A small network was shown many inputs. Here are its activations along a few directions, one row for each input.
Each table varies a few parts of the input and shows all the possible inputs, shuffled.
Descriptions start from the smaller parts, as in this example, which fits no table here: line(6) and (point or line(9) or (values(3) and ring(5))).
Shared parts are said once, and a part with two or three values counts as separate values.
In the rows, zero is written as 128.

Other details of the inputs shift rows strongly along three fixed directions, in all tables alike. That doesn't count.

Rows:
x1: [ 92 123 134 128 122 108 105 147  99 122  81 190 116 116]
x2: [103 134 127 134 116 135 120 155 100  99  84 171 139 129]
x3: [ 90 115 154 127 133 111  71 114 131 115  96 187  96 115]
x4: [129 145  88 107 182 115 134 126  97 118  79 150 149 113]
x5: [133 139 168 134  67 166 131 120 147 118 163 112 154 170]
x6: [107 117 148 115 123 108  67 117 101 119  99 181 110 111]
x7: [116 122 164 141  54 165 130 145 142 114 149 127 144 158]
x8: [139 135  87 127 174 135 161 152 121 118 103 116 140 126]
x9: [128 124 128 119 166 104 136 101 152 164 141 113 104 114]
x10: [140 151 103 119 174 144 156 130 122 108 107 125 152 135]
x11: [145 118 113 126 178 112 115 104 145 157 145 102 101 123]
x12: [119 123 142 139 100 144 148 133 155 134 141 104 129 136]
x13: [127 128 157 144  51 171 138 145 144 115 153 108 154 171]
x14: [135 118  97 129 179 112 128 146 124 130 108 134 108 106]
x15: [149 146 101 125 173 144 171 115 151 131 139  82 147 134]
x16: [122 122  97 119 158 104 128 142 100 135  82 150 126 103]
x17: [ 98 121 115 136 120 151 103 148 117  96  80 165 128 142]
x18: [101 113 187 118 104  94  98 106 141 155 139 165  94 119]
x19: [117  91 161 141 103 105  92 118 154 168 157 119  75 121]
x20: [104 148 115 136  34 170 156 145 106  42  91 167 159 189]
x21: [138 125  78 122 170 120 108 148  91 122  82 137 124 112]
x22: [128 137 159 132  89 147 123 120 131 121 161 124 148 147]
x23: [113 144 139 129 107 147  98 132 102  96 105 165 148 152]
x24: [118 120 148 145  82 150 135 135 160 125 148 111 130 138]
x25: [130 146  90 132 123 161 143 160 101  82  83 137 176 132]
x26: [143 112 122 124 178 108 119  99 152 164 159  99  93 112]
x27: [136 133 109 134 131 143 175 133 155 147 142  86 139 135]
x28: [159 130 103 131 120 147 157 139 129 136 153  76 153 127]
x29: [151 135 122 118 172  97 155 107 137 172 165  96 121 109]
x30: [156 164  82 126 178 152 165 135 116 100 123 108 175 134]
x31: [133 134 117 118 187  98 121 119 111 138 116 143 112 102]
x32: [134 138 151 122 101 134 138 114 131 127 144 114 154 129]
x33: [117  99 164 137 101  93  79 129 124 162 148 144  77 111]
x34: [111  91 175 128  97  79  89 121 128 167 138 146  78  87]
x35: [ 93 129 134 128 105 138 124 153 112 103  77 179 138 140]
x36: [154 134 106 138 129 146 161 144 130 136 161  81 147 134]
x37: [145 141 148 126  59 134 171  87 152 109 191  98 133 171]
x38: [145 134 132 125 148 129 140 118 146 130 152 112 132 127]
x39: [142 135  90 113 182 117 101 123  94 120  90 141 129 116]
x40: [143 109 152 123 149 103 113 103 148 166 173 111  92 114]
x41: [131 115 172 123 103 100  98 102 140 151 162 129 107 101]
x42: [165 137  95 139 154 133 175 143 138 143 166  70 144 117]
Description of these inputs: values(2) and (point or (line(4) and line(5))).
The inputs of x29 and x1 match in every part but the values(2) part. If x37 is changed in the same way as x29 into x1, which row does it become?
Answer: x20
The inputs of x27 and x9 match in every part but the values(2) part. If x16 is changed in the same way as x27 into x9, which row does it become?
Answer: x4
Which other rows does x15 become when the line(4) part takes its other values? List them by row number.
Answer: x10, x31, x32

Rows:
x43: [117 105 173 155  70 145 154 153 183 149 174  96 112 151]
x44: [177 162  73 132 158 166 189 123 131  89 149  63 166 159]
x45: [190 152  71 105 242 119 165  84 143 149 144  67 142 122]
x46: [136 118 128 124 127 116 116 139 118 132 147 122 104 131]
x47: [108 146 133  94 101  40 196 112  95 133 116 173 116  89]
x48: [ 68 152 149 137  62 187 110 115 125  59  71 200 159 195]
x49: [121 160 121 141 105 192 189 121 182  99 125  86 159 184]
x50: [140 134  44 137 151 147 161 174 113 120 101  91 157 128]
x51: [140 146 148 104 183 114 114  83 135 157 154 109 138 116]
x52: [128 145 107 123 136 147 110 164  75 117  84 130 180 101]
x53: [110  83 108 137 120 118 123 166 140 156 101 133  97 109]
x54: [135 144 102 115 157 154 135  99 117  85  96 143 150 175]
x55: [102 124 112 146 134 135 111 160 106 101  83 179 124 145]
x56: [108  95 199 148  45 144 148 118 201 149 196 100 102 147]
x57: [162 135 122 115 153 129 135 104 145 141 179  99 127 111]
x58: [129 124 103 127 114 139  95 160  84 111  75 162 152 113]
x59: [155 122 133 111 215  69  95  94 126 179 158 119  93  65]
x60: [121 118 201 163  30 144 140 100 185 143 219  92 111 150]
x61: [101 145 164 122 110 137  74 150  87 107  88 198 159 125]
x62: [116  88 174 119 157  50  41 125 109 169 126 184  53  77]
x63: [124  89 123 131 119  96  86 142  87 142 102 142  86  98]
What is each input in this table made of?
Answer: point or (line(4) and line(5))
Which other rows does x55 become when the line(5) part takes its other values? List them by row number.
Answer: x43, x46, x61, x62
